A small network was shown many inputs. Here are its activations along a few directions, one row for each input.
In each table, some parts of the input vary, and every possible input appears once, in random order.
Descriptions start from the smaller parts, as in this example, which fits no table here: values(3) and (point or line(11) or (line(4) and ring(8))).
Shared parts are said once, and a part with two or three values counts as separate values.

Other details of the inputs shift rows strongly along two fixed directions, in all tables alike. That doesn't count.
These rows show it; all are for the same input, with only those details redrawn:
[-75  19  -1  12 -54  87  -9  49  -6   8   7]
[ 23   5   5  -5  10 -10   3 -26  -3   1  -8]
[  7  17 -25 -13   7 -11  18 -10   5 -11   6]
[ 10  13 -10  -9   5  -8  11 -14   3  -4  -1]
[ 21   5   1  -7   8 -10   4 -23  -1   0  -8]
[ 17   0  15  -2   0   2  -3 -23  -6   7 -11]
[-10  32 -52 -19   5 -11  32   7  11 -22  19]
[ -9  27 -42 -14   3  -6  27   5   9 -17  15]

A family of inputs:
R1: [ 43  -7  10   2   6 -37   4  20   7 -13   7]
R2: [ 15 -36  18   7   5   4 -24  -8  10  16  -3]
R3: [ -7  11 -32 -27  21 -18  14   3   3  -4  16]
R4: [  7 -14  32  11   8 -10 -13 -14 -11   2 -20]
R5: [ 24  -3  41  18  -6   0 -15 -31 -20  17 -24]
R6: [-11  32 -53 -18   5  -9  32   8  12 -22  19]
R7: [  8 -25  36  24 -15   4 -17  -5 -21  39 -11]
R8: [  5  24 -25   3   4 -29  17  -7   5 -29  -1]
R9: [  7  -8  11 -11  12  -9  -3 -12 -13  12  -6]
R10: [ -1  14 -18  -9   6  -5   7  -4  20 -23   3]
R11: [-58  -2 -19  21 -38  38   2  54   7   3  15]
R12: [ 14 -30  20   4  -5   1 -14  -7  -9  33  -5]
R13: [  1  -3  -9 -10  19 -24   8  -6   3 -16  -1]
R14: [-63  10  29  28 -56  88 -20  37 -16  20  -9]
R15: [-47   8  21  28 -41  60 -17  26  -3  -2 -12]
R16: [ 20 -19  -7 -10  11 -19  -2  -9   4  22   9]
R17: [-11  10 -13   4   7 -25  13   5  -7 -18   2]
R18: [ 59 -17  89  23  -4   7 -34 -18 -16  -2 -35]
R19: [-14  13 -56 -27  29 -25  23  11  22 -35  26]
R20: [ 26 -30   8  -7  11 -10 -16 -16   3  27   5]
R21: [-75  32 -39   6 -39  56  14  54  15 -29  19]
R22: [  9  -7  20   0  10 -11  -4 -14 -19  15 -12]
R23: [  5 -25   4   4   1  -4 -12   1  12  11   2]
R24: [ 13   5   5  -6   7   4  -1 -18   3   4  -3]
R25: [ 35   0  32  -1  17 -27  -2  11  -8 -22  -5]
R26: [ 26 -19  10  18   8 -36  -2 -14  -3   8  -7]
R27: [-17  21 -29  -6   7 -21  23  11 -12  -6  12]
R28: [ 16   2  -3  -7  15  -6  -6 -20  17 -18  -2]
R29: [ 39 -17  37  -1  15   4 -24 -42  -2  17 -20]
R30: [ 14 -20  10   9  -3 -12  -6  -5  -8  28  -3]
R31: [-42 -35  45  32 -45  64 -36  31  -8  31  -9]
R32: [-18  25 -77 -38  30 -25  36  18  17 -25  37]
R33: [ -6 -10  11  -7  12  -1  -9  -4   3  -5  -5]
Q: What do these inputs look like to the network?
A: values(3) and (point or (values(2) and line(5)))
Q: The inputs of R24 and R3 match in every part but the values(3) part. If R18 is changed in the same way as R24 into R3, which row does it become?
A: R25
Q: Change only the values(3) part in R17. List by row number the other rows that result.
A: R8, R26
Q: List by row number the other rows that have the values(3) part in common with R30.
A: R1, R2, R7, R11, R12, R16, R20, R23, R26, R31

A family of inputs:
R34: [ 39  24 -21 -16  32 -58  28 -44   3 -26  -7]
R35: [  3   5   1 -12  12  -7   1  -9  -4  -7  -4]
R36: [-17   5 -14  -1 -13  19   3  27   9  -6  12]
R37: [-10 -19  34   9  -7   9 -19   5 -17  17  -9]
R38: [-66  33 -42  -5 -26  38  21  58  -1 -17  27]
R39: [ 25 -10  25   1   3   4 -17 -28   4  -1 -16]
R40: [-47   3 -30  -7  -4  11  10  40   3 -10  22]
R41: [ -9  15 -19   0   0 -13  17  13  -8  -9  10]
R42: [-56  16 -26  -9 -15  29   8  42   5 -12  24]
R43: [ 11  48 -75 -27  30 -60  55  -2  12 -41  19]
R44: [ 12  -2  17  10 -13  11  -6  -5  -1   2  -9]
R45: [-69  28 -68 -15 -27  47  23  32  10  13  29]
R46: [ -5 -10  24  11  -4   4 -10   7 -17  14  -8]
R47: [  9  -9  25  -2   8  -3 -11 -12 -12   8 -11]
R48: [-20   2  -6  -4   4   4   2  18   0  -2   8]
R49: [ 12   6  11   1   4  -4   2 -15 -13  -2 -10]
R50: [ 14 -12  23   2  -5  11 -15  -9   2   4 -12]
R51: [16 -2 15  5 -3  5 -6 -7  4  2 -8]
R52: [-27  25 -13  -4  -5  21   8   8   0 -14   1]
R53: [ 56  -6 -14 -22  41 -49   8 -46  23 -22  -5]
R54: [ 30 -23  25   5   6 -13 -14 -12  -1  10  -9]
R55: [ 12  -2  11  11 -10   4  -4   1  -2   3  -1]
R56: [  4  -6  24  -5  11   4 -14 -15  -3   3 -10]
R57: [  7   0  16  15 -16   5  -4   1  -3   5  -7]
R58: [  4 -15   9   0   0  12 -10   5  10   2   2]
R59: [ 12  -8  18  10   4 -17  -1  -6 -17   9  -9]
R60: [ 43  -5  24   8   5 -12  -9 -39  -1  -4 -20]
R61: [ -7   8  14  10 -10   6   1   2 -15   4  -7]
R62: [  3   1   4  13 -15  -3   5   9  -1   2  -3]
R63: [-19  -3  13  -5   2  23  -9   5   0   0  -2]
R64: [ -3 -16  20  -1   7   2 -14   0  -6   7  -1]
R65: [  3  -9  12   1  -4  24 -18 -45  -6  39 -11]
R66: [ 15   1  15  10 -12   1  -1 -10  -1  -1 -14]
R67: [ 34  22 -46 -18  34 -81  40 -19   3 -25  12]
R68: [-16 -11 -13  -3 -10  13   1  -7  -6  37   7]
R69: [-10 -19  -5   0  -8   5  -4 -11  -8  42   3]
R70: [ 25  23 -53 -35  54 -57  34 -26  22 -37  12]
R71: [ 27   2  12   0  13 -23   1 -20 -13   1  -9]
R72: [ 33 -11 -34 -16  35 -57  13  -6  21 -15  14]
R73: [ -3  11  11  14 -20  18  -3  -5   2  -6 -10]
R74: [ 22 -21  34   4   3  12 -20 -16   3   8 -13]
R75: [-19   2 -11  14 -23  10   4  31   1   0   9]
R76: [ -2  -1  32   1   3  16 -17 -21  -6   4 -18]
R77: [-16 -15   1   4 -10  21 -10  23   9   2  11]
R78: [ -3  -4   8  13 -13  14  -5  18  -1   7   3]
R79: [ 10 -17  18  15  -8   2 -13   9  -4  12  -8]
R80: [ 17 -17  18   2   4   2 -16  -5   6   6  -3]
R81: [ -4  -3 -22  -4   3  -6   7  19  14  -9  18]
R82: [ -6  -8  -7  -5  -7  14  -5 -19  -5  38   0]
R83: [  3   2  23  11 -11  25 -11  -8   5   2 -11]
R84: [ -3 -16  15   1   8  -6 -11   3  -8   8  -3]
R85: [  3 -10  12  -8  15  -4  -8  -6  -1   1  -1]
R86: [ 18 -29  44   7   0  20 -29 -16   3  13 -17]
R87: [ -8  -8 -15   1  -8  -1   1  24   5  -3  11]
R88: [-43  30 -54  -4 -22  19  25  52  18 -21  30]
R89: [ 22 -31  24   8   5  -8 -21  -5   0  13  -8]
R90: [-24  20 -44   8 -15  -9  26  38   9 -15  19]
R91: [-27  22  -2   5 -14  27   5   4  -8 -11   0]
R92: [  6   3  20   0   3   4  -6 -11 -10   4 -12]
R93: [-9  7 -1  1  0 -2  4 11 -8  1  3]
R94: [ -2   6 -17   7 -11  -4  12  19   4  -7  11]
R95: [-21  -2   5  -1  -8  11  -4  17  -9   3   6]
R96: [ 38  15 -31 -29  49 -57  17 -41  15 -29   1]
R97: [ -6 -10  28   9 -13  38 -25  -5   5   3 -10]
R98: [ -9   3   1   9  -6 -12   9   9 -14   2  -4]
Q: The inputs of R69 and R82 match in every part but one. If R59 is changed in the same way as R69 into R82, which row does it become?
A: R71
Q: The inputs of R98 and R61 match in every part but one. If R89 is changed in the same way as R98 into R61, which row does it become?
A: R80
Q: What do these inputs look like to the network?
A: line(5) and (point or (values(2) and line(6)))
Q: Change only the values(2) part in R40. List by row number the other rows that result.
A: R72
Q: Change only the line(5) part in R63. List by row number the other rows that result.
A: R40, R64, R70, R85
Q: List by row number the other rows that have the line(5) part in common with R91.
A: R34, R39, R52, R53, R60, R65, R70, R73, R76, R83, R96, R97
Q: Change only the values(2) part in R85. List by row number the other rows that result.
A: R58
Q: Start at R66 and move only the line(6) part, one step at a time. The first step leads to R44. Which rows follow, in order?
A: R51, R50, R74, R86
Q: List by row number the other rows that have the line(5) part in common with R81.
A: R41, R48, R54, R62, R64, R67, R68, R77, R78, R93, R94, R95

A family of inputs:
R99: [-19  -2  11  18 -23  21  -5  -6 -11  19  -7]
R100: [-25  15 -45   3 -23  11  20  56  24 -15  38]
R101: [-27 -13  21   6  -3  16 -14  16 -18  20  -6]
R102: [-26   5 -37 -11  11 -16  21  25   2  -9  18]
R103: [  8   9 -29 -36  36 -25  16 -28   4  -1   4]
R104: [-17  30 -53   0   1 -16  28   5   2  -8  15]
R105: [-17  44 -15  -2  -3 -15  31  47  -3 -54   9]
R106: [ 46  -7  38   4  16 -36  -8  -8  -2 -22 -15]
R107: [-13 -25  54  31 -42  59 -42  -2  -3  34 -20]
R108: [ 31  -7  92  26   2   3 -28 -21 -20  -7 -50]
R109: [ 14 -10 -25 -17  27 -33   9   2  11 -10   9]
R110: [  6 -20   9  -7  10  -2 -19 -13  15   3  -1]
R111: [-16  27  -2   1 -19  37   2  -3  -3 -15  -6]
R112: [-21  24   6  -6  -9  40 -11   0   0 -22  -4]
R113: [  7   9  -9  11   0 -17  11  -1 -13  13  -5]
R114: [ 46 -19   9   5   5 -40   2 -14  -6  10  -6]
R115: [ 35  24 -25 -18  29 -45  24 -52  -6  10  -5]
R116: [  0 -20  15   1   8 -18   0   7 -18  13   3]
R117: [ -3 -14   2 -10  16 -10  -9 -13   0   4  -3]
R118: [  0   6 -36   3  -7   2  12  23  25 -12  19]
R119: [ -8   1  11   1 -22  38  -8 -13  -6  24 -16]
R120: [ 38  -8  20  -5   4   8 -16 -41   8  16 -12]
R121: [-59  28 -53 -25   1  21  30  17   3  -6  27]
R122: [-42  44 -54   2 -23  13  37  54  19 -46  26]
R123: [ 19 -49  72  22  -8  31 -49   7  -7  30 -12]
R124: [ 24 -12  10  11  -1   6 -14 -21  21   5   0]
R125: [-49  15 -30  21 -38  25  21  52 -15   2  26]
R126: [ 11 -17  56  -3  15  10 -28 -48 -28  41 -28]
R127: [-21   9  18   7 -14  27 -16   8   8 -27  -9]
R128: [ 18 -14   8  14  -3 -12   0 -12  -8  12 -12]
R129: [-17 -43  66  19 -26  43 -45  25 -22  36 -15]
R130: [ 37  18 -20 -15  26 -43  24 -55  -3   9  -4]
R131: [ 43  21 -21  -5  25 -50  22 -32  17 -36  -3]
R132: [ 43 -19  24   7  12 -29  -9 -49  -5  17 -22]
R133: [ 25 -39  72  32 -28  20 -38  -4 -12  39 -23]
R134: [ 24 -17 -16 -15  19 -39   6  12  10  -9  17]
R135: [ 24   2 -27 -17  38 -69  24  -4  -9  -6  13]
R136: [ 32 -31  18  -6  20 -22 -16 -15   9   7  -7]
R137: [-41   4 -13  16 -41  26   9  49 -11   7  17]
R138: [ 22 -38  35   7  11  13 -27  -3  10  12  -8]
R139: [ 35 -13 -20 -22  38 -71  15  -7  -2  -8  11]
R140: [-34  18 -45 -17  13 -16  17  12   4 -10  17]
R141: [ 12 -22  81  30 -14  30 -42  -6 -12   1 -36]
R142: [-57   1 -24  -8 -16  37  -5  35  11  -5  16]
R143: [-45   3 -12 -11 -15  64 -10  22  16   2  19]
R144: [-55  13 -56 -15  -4   8  22  54   8 -17  28]
R145: [ 27  -1 -20 -36  39 -30  11 -38   7  -2   1]
R146: [-42   0  25  18 -49  89 -28  14  -6  31  -8]
R147: [-50  71 -47 -19  -7  31  32  30   1 -54  15]
R148: [-22   4  -6  19 -24  13   6  16 -12  11   3]
R149: [ 29   3   6  -9   9 -13   0 -47 -10  19 -15]
R150: [ 46   1 -34 -11  23 -60  26 -20  14  -9   4]
R151: [ 10  39  -7  -6  20 -24  20  -8   7 -53 -11]
R152: [ -3   8  17  18 -25   8   5  29  -6 -16  -2]
R153: [ 35 -12 -19 -18  37 -35  -4 -26  26 -16  13]
R154: [ 21 -23  22  -5  27 -24  -7 -38  -9  12 -12]
R155: [ 46  -2 -30  -6  20 -50  20 -16  22  -9   6]
R156: [-44  13 -32  10 -32  39   8  29  10  -2  13]
R157: [-47  -3  44  38 -53  57 -23  42 -33  40  -5]
R158: [  2  -8  -1 -19  11  16  -7 -18   8   8   0]
Q: The inputs of R152 and R131 match in every part but one. If R135 is changed in the same way as R152 into R131, which row does it become?
A: R140
Q: The inputs of R104 and R115 match in every part but one. If R127 is changed in the same way as R104 into R115, which row does it become?
A: R112
Q: What do these inputs look like to the network?
A: line(4) and (values(3) or (values(2) and line(6)))
Q: Start at R123 and move only the line(6) part, one step at a time. The first step leads to R134. Which rows follow, in order?
A: R129, R139, R116, R135
Q: Start at R138 and move only the line(6) part, one step at a time. The first step leads to R136. Which rows follow, in order?
A: R109, R144, R102, R101
Q: Change only the line(4) part in R100. List by row number the other rows that result.
A: R118, R120, R124
Q: Change only the values(3) part in R112. List by row number the other rows that result.
A: R111, R147

A family of inputs:
R159: [-54  11 -68 -12 -12   9  24  63  17 -12  45]
R160: [-21  -8  18  17 -19  20 -12  26  -5   6   1]
R161: [  7  16 -53 -27  24 -33  27 -16  16 -12  13]
R162: [-21   6  20   9 -19  35  -9   8  -7   0  -8]
R163: [ 72  -6   4 -14  47 -71   9 -63  -2  -3 -15]
R164: [-14  -3  31  19 -20  26 -15  26  -5  -5  -7]
R165: [-21   3  19   7 -13  38 -13  -6  -9  12  -9]
R166: [-55  50 -58  -9 -19  24  33  48  11 -37  27]
R167: [ 22 -29  36   0   9   8 -25 -40  -6  36 -17]
R168: [-18 -16  15  12 -22  26 -13  18  -5  18  -1]
R169: [-21 -17  13  12 -19  21 -14  28  -4  15   3]
R170: [-25 -16  10   2 -14  35 -14   9  -7  28   2]
R171: [-14   6  20  14 -20  27  -8  20  -4  -7  -6]
R172: [ 71 -24 -10 -16  47 -77   7 -48   8   6   1]
R173: [ 37 -30  66  20   1  -8 -29 -21 -13  11 -30]
R174: [ 16  26 -48 -15  19 -45  33   5  14 -35  15]
R175: [ 16  20 -48 -14  21 -50  33   2  12 -25  17]
R176: [ 35 -18  67  11   6  13 -34 -52 -15  17 -39]
R177: [-20  15  17   7 -17  42 -10   0  -5  -7  -9]
R178: [  9  13 -51 -23  20 -40  28  -8  11  -8  17]
Q: What do these inputs look like to the network?
A: line(4) and line(5)
Q: The inputs of R169 and R168 match in every part but the line(4) part. If R159 is changed in the same way as R169 into R168, which row does it become?
A: R172
